Each row below is a small network's average activation on inputs in which a field has the value named, seen along a few directions.
Values that are neighbours, or in one group, have similar rows; names and order tell nothing.
In the rows, 500 means zero.
Strong random noise was added to every row along 3 fixed directions; ignore it. To show where, here is one row again and again, with new noise each time:
[602 624 467 765 132 691 355 571 384 380 614 652 429 132]
[542 563 558 686 483 504 546 515 469 480 492 432 518 478]
[570 598 507 695 335 566 436 542 434 449 523 540 480 345]
[665 473 531 468 687 475 682 399 525 356 669 330 513 618]
[565 572 516 445 688 303 474 485 530 565 347 405 555 751]


Field SEBO:
soged: [370 610 406 703 339 439 385 606 409 779 332 647 521 355]
bubu: [461 291 539 441 306 750 574 442 536 299 729 488 462 294]
ruva: [541 424 504 339 428 690 502 468 454 385 739 587 411 333]
kabe: [498 576 575 819 473 579 548 534 503 453 437 414 517 486]
lifi: [487 547 299 497 358 539 367 568 432 604 524 722 476 302]
lod: [374 428 577 506 442 627 533 585 541 496 575 564 439 353]
rozak: [344 662 596 871 405 415 442 608 462 743 183 488 572 471]
fekev: [393 345 569 401 351 661 525 473 535 419 572 502 445 381]
rezo: [690 555 293 178 611 340 396 408 474 390 639 581 535 613]
dif: [236 331 665 674 448 658 713 533 522 513 456 451 473 435]
SEBO is arranged as a line.
Q: A walk along SEBO starts at kabe and steps to its neighbour rozak. Put soged, ruva, lod, rezo in the order it reaches them.
A: rezo, soged, ruva, lod
Q: Name the neighbours of bubu, in listed order.
A: fekev

Field BAB:
fop: [549 558 529 702 586 400 568 475 467 547 417 376 527 556]
godo: [575 585 427 758 219 631 510 552 356 472 610 607 467 262]
potal: [674 570 574 447 586 509 582 412 468 237 731 454 481 526]
pimi: [450 311 640 695 552 777 903 507 482 375 805 279 434 264]
pife: [674 511 574 680 322 751 528 417 468 148 714 497 442 261]
vov: [653 682 346 417 377 448 267 464 474 445 450 611 464 486]
dupib: [606 326 499 103 635 517 569 367 587 294 688 444 448 682]
zuto: [575 433 398 486 488 570 615 487 426 474 733 535 531 353]
miziz: [569 528 313 349 556 448 465 426 444 487 645 551 524 505]
lebu: [329 343 653 497 819 371 716 493 634 611 262 326 539 796]
nesu: [255 487 644 594 410 435 378 595 597 641 207 455 528 606]
leso: [419 419 606 524 215 689 399 497 492 354 481 551 483 317]
ded: [640 600 347 450 476 404 464 502 507 523 523 606 469 414]
sitoz: [401 421 488 461 653 449 619 513 511 588 546 473 557 541]
zogel: [527 443 409 445 555 509 510 467 466 595 641 555 471 443]
tusit: [593 520 599 472 667 384 509 446 604 501 425 319 561 789]
kip: [345 360 655 605 674 604 806 509 594 519 579 312 520 559]
kar: [460 511 431 364 461 572 471 537 465 535 576 613 478 423]
BAB is arranged as a line.
Q: Name the neighbours of ded, in listed order.
A: godo, miziz
Q: Name the neighbours of lebu, in listed order.
A: dupib, kip
Q: Name the neighbours of sitoz, in listed order.
A: zogel, kar
Q: Name the neighbours of leso, in listed order.
A: nesu
